Each row below holds a small network's activations on one input, seen along a few directions.
Each table varies a few parts of the input and shows all the possible inputs, shuffled.
A made-up example of a description, with smaller parts first: values(3) and (point or ring(11) or (line(4) and ring(5))).
Shared parts are said once, and a part with two or three values counts as separate values.

Other details of the inputs shift rows strongly along two fixed directions, in all tables alike. That doesn't count.
These rows show it; all are for the same input, with only those details redrawn:
[  0  -5   8   6   2  14  -4  33   3 -14   7]
[-1 -5  3  3 -3 12  5 14  3 -7  5]
[ -6  -5  -2  10   2 -27  49 -12 -21  26  30]
[ -1  -5 -10  -9 -19  14  23 -41   6   2  -8]
[ -3  -6  11  15  14  -7  10  47 -11  -4  26]
[  0  -4 -10  -9 -20  14  23 -41   6   1  -7]
[ -1  -6 -11 -11 -19  13  23 -40   7   2  -8]
[ -1  -6   3   2  -1  12   4  14   3 -10   6]

Table:
x1: [-14   4   5 -21  -1  20 -42 -14   1 -12 -14]
x2: [  7   6  -1  -6  -4  30 -10  -4  19 -19 -18]
x3: [  2   1  10  -8  -1  33 -14  16  21 -25 -14]
x4: [-12  -2  12   7   6 -37  45 -13 -17  28  25]
x5: [  2   1 -21  -9 -21  -9   0 -43   2  14 -19]
x6: [  8   5   2  -6   1  21 -27  13  18 -19 -21]
x7: [  2  -1 -12   4  -5  -9  32 -27  -9  12  10]
x8: [ 18   6 -18  -1  -6  22 -23  -4  11 -15 -20]
x9: [ -3  -9   9   4   3  10  -7  31   4 -12   5]
x10: [ 10   1 -10  -3  -4  15 -38  15  12 -16 -22]
x11: [ -4  -1  15   1   5   1 -17  29   8  -7  -3]
x12: [  1   4  -8 -10 -13   7  19 -44   9   3 -14]
x13: [ 18   8 -29  -2 -11   7  13 -44   1   6 -11]
x14: [-12 -11  -1 -16 -29  -1  10 -42   8  11 -16]
x15: [-11   3   6 -17   7  25 -45   0   1 -19 -10]
x16: [  1  -2   0  15  12 -23   4  28 -14  10  19]
x17: [  7  10 -12   4   4 -24  22 -32  -9  19   3]
x18: [ -5  -4  -9  -1 -11 -27  14 -28  -9  24   0]
x19: [-10  -3  21   7  13 -30   2  28  -8  13  16]
x20: [ 12   3  -6  11   8  11 -12  30   0 -14   5]
x21: [ -5  -8   4   1  -5  -2 -10  14   2   0  -2]
x22: [ 11   9 -15  -5  -6   8  19 -45   7   2 -12]
x23: [-6 -8  9  0 -6  3 -2 15  3 -4  1]
x24: [-4  0 13 -1  3  7  3 12  7 -6  1]
x25: [  7   1 -21  -7 -16   6  13 -43   4   6 -12]
x26: [ -2   2  13   2   9  -8 -24  27   5  -5  -5]
x27: [-16  -6  25   4   9 -27   6  29  -6  12  16]
x28: [ -4  -5   7  12  10  -9  17  30 -11   3  25]
x29: [ 16  14   3  21  31 -17   2  42 -12  -3  25]
x30: [ 10   7  -4  -5  -2  23 -18  -5  18 -18 -21]
x31: [-13   5  15   7  34 -16 -14  35 -30   2  33]
x32: [ -4   1  -1  -3  -3 -17  27 -30  -3  18   2]
x33: [ -7  -5  12 -14 -11  19 -16  -3  21 -14 -23]
x34: [ -1  -4 -11  -9 -22   4  13 -42   5   6 -14]
x35: [ 17  12  -7  -1   6  22 -27  14  14 -20 -21]
x36: [  2  -2 -15  -9 -20  -2   6 -43   4  11 -17]
x37: [  5  -4  -1  -3  -7  28 -23  17  15 -22 -15]
x38: [ -7   8  10   7  30 -13  -2  17 -32   4  33]
x39: [-11 -12  14   9   4 -21   8  30 -12  11  19]
x40: [ -2   3  14  15  22 -24  -6  44 -10   8  16]
x41: [ -2   6  -3  13  11 -54  28 -16 -23  39  19]
x42: [  2   9  -5  11  12 -49  32 -14 -22  36  21]
x43: [  3   9   2  -8  13  37 -33   0  -3 -25  -5]
x44: [ -4 -10   5 -10 -13  17 -34  16  16 -14 -21]
x45: [ 10   3  -8  11   9  -1 -23  30  -1  -5   2]
Q: The inputs of x25 and x36 match in every part but one. If x38 is changed in the same way as x25 into x36, which row does it become?
A: x15
Q: The inputs of x3 and x33 match in every part but one. If x28 is changed in the same way as x3 into x33, which row does it become?
A: x39
Q: Describe the family of inputs behind these rows.
A: line(5) and (point or (values(2) and line(4)))
Q: Which other rows does x25 become when the values(2) part takes its other values? List them by row number.
A: x30
Q: A walk changes only the line(5) part. It starts at x19 and steps to x11. List the rest of the walk in order.
A: x32, x12, x2
Q: Which other rows does x34 become when the line(5) part takes its other values? List them by row number.
A: x7, x21, x37, x44
Q: Which other rows does x18 become when the values(2) part takes its other values? List them by row number.
A: x26
